A small network was trained on made-up records. Each row is its average activation on records with the value named, seen along a few directions.
Related values have similar rows: they may be neighbours, one step apart, or belong to one group.
(in the rows, 500 means zero)
Random noise pushes rows far along 2 fixed directions. That doesn't count. These rows show it; they differ only by the noise:
303 867 387 338 403 487 511 337 731 605 552 431 462 373 671 344
458 623 356 435 492 585 395 476 510 610 444 597 521 475 626 493
336 516 537 459 556 568 479 447 553 566 566 616 497 532 638 432
314 859 381 342 405 492 503 344 720 606 544 438 465 376 669 352


W, 13 values:
w5: 400 626 695 487 322 420 648 526 587 405 501 268 469 466 539 472
w3: 709 464 481 501 444 710 510 650 335 507 302 474 513 654 408 560
w7: 631 759 90 434 562 496 432 484 426 683 311 385 482 267 342 520
w1: 344 917 451 365 181 305 654 279 867 544 705 174 486 267 743 438
w2: 429 538 485 515 536 514 507 471 583 484 533 511 577 530 673 534
w6: 434 557 555 394 464 605 574 639 491 466 434 472 417 622 415 344
w4: 268 477 672 474 616 538 551 451 525 469 679 635 552 557 644 356
w8: 682 441 364 564 684 390 479 492 241 636 302 489 543 477 412 559
w11: 586 410 581 483 442 503 411 525 591 388 628 589 450 429 230 320
w13: 655 355 313 600 551 412 520 544 340 523 326 432 505 355 435 749
w10: 674 673 337 531 371 503 464 457 416 485 376 351 506 434 454 723
w12: 714 349 405 558 443 427 389 580 628 377 576 495 473 541 280 487
w9: 546 298 787 606 478 292 519 458 511 307 587 520 486 582 419 574
W is arranged as a star with 4 arms.
Name the neighbours of w12, in listed order.
Answer: w11, w9
Name the neighbours of w7, in listed order.
Answer: w8
Name the neighbours of w1, in listed order.
Answer: w2, w10
Name the neighbours of w3, in listed order.
Answer: w5, w6

U, 13 values:
u6: 653 770 422 416 269 445 460 435 652 404 423 317 430 362 312 447
u5: 552 419 555 559 415 375 558 485 510 350 498 332 443 435 463 583
u12: 732 577 205 573 458 615 324 529 310 690 352 584 647 411 631 869
u7: 580 555 533 550 480 320 583 446 493 462 446 411 584 488 572 670
u3: 385 765 351 297 383 550 493 508 692 465 597 455 416 434 453 253
u11: 507 661 329 423 522 604 389 565 483 622 476 615 526 462 452 401
u8: 643 268 645 576 583 594 462 571 468 459 452 572 470 645 283 434
u13: 500 200 713 616 602 331 622 547 473 381 571 446 466 491 296 519
u10: 449 227 493 613 802 573 458 567 259 606 508 715 656 639 599 528
u1: 589 510 263 489 619 785 371 663 327 593 268 686 539 612 598 594
u4: 667 409 411 477 494 586 302 600 477 431 413 684 484 540 350 411
u2: 419 246 778 585 455 468 579 504 321 483 534 516 515 614 660 640
u9: 515 767 156 431 384 497 408 436 478 710 363 424 519 382 707 631
U is arranged as a ring.
Going along U from u6 by way of its neighbour u13, in what order are u5, u8, u10, u9 met?
Answer: u5, u9, u10, u8
Fewest steps between u7 and u4?
Answer: 5
Name the neighbours of u11, in listed order.
Answer: u3, u1

P, 16 values:
p6: 432 499 427 495 455 484 504 457 429 524 418 537 550 463 639 681
p4: 446 347 412 530 605 669 461 573 416 711 564 673 583 524 618 545
p14: 684 377 340 623 625 479 306 532 310 591 338 625 626 534 643 754
p2: 280 530 756 448 521 469 655 479 803 464 789 603 466 592 540 284
p15: 430 289 757 577 478 443 623 532 530 410 565 396 492 451 483 541
p9: 465 203 796 654 595 435 634 443 468 433 602 480 377 518 422 656
p12: 401 578 567 537 486 496 654 569 493 491 472 374 524 485 686 490
p1: 358 734 482 371 373 632 535 414 618 528 557 478 403 584 478 297
p11: 520 308 700 508 413 342 554 537 450 320 587 455 531 559 556 536
p13: 621 421 451 495 501 532 421 590 424 425 397 480 437 466 302 516
p8: 493 508 405 539 491 491 528 484 411 513 578 483 594 455 597 662
p10: 460 577 397 447 589 590 517 479 609 499 514 581 455 526 457 220
p16: 384 504 885 452 541 397 729 378 640 381 693 442 405 624 329 283
p5: 742 650 157 413 384 460 239 480 385 516 292 431 492 402 281 532
p3: 333 472 547 462 673 627 530 419 539 560 567 608 513 552 687 393
p7: 477 550 647 558 535 396 434 534 622 453 544 447 459 501 325 380
P is arranged as 5 separate groups.
Which other values are in the same group as p8? Give them in the order they are listed.
Answer: p6, p14, p12
Which other values are in the same group as p1? Give them in the order they are listed.
Answer: p2, p10
Which other values are in the same group as p11? Give them in the order they are listed.
Answer: p15, p9
Which other values are in the same group as p7? Give them in the order they are listed.
Answer: p13, p16, p5
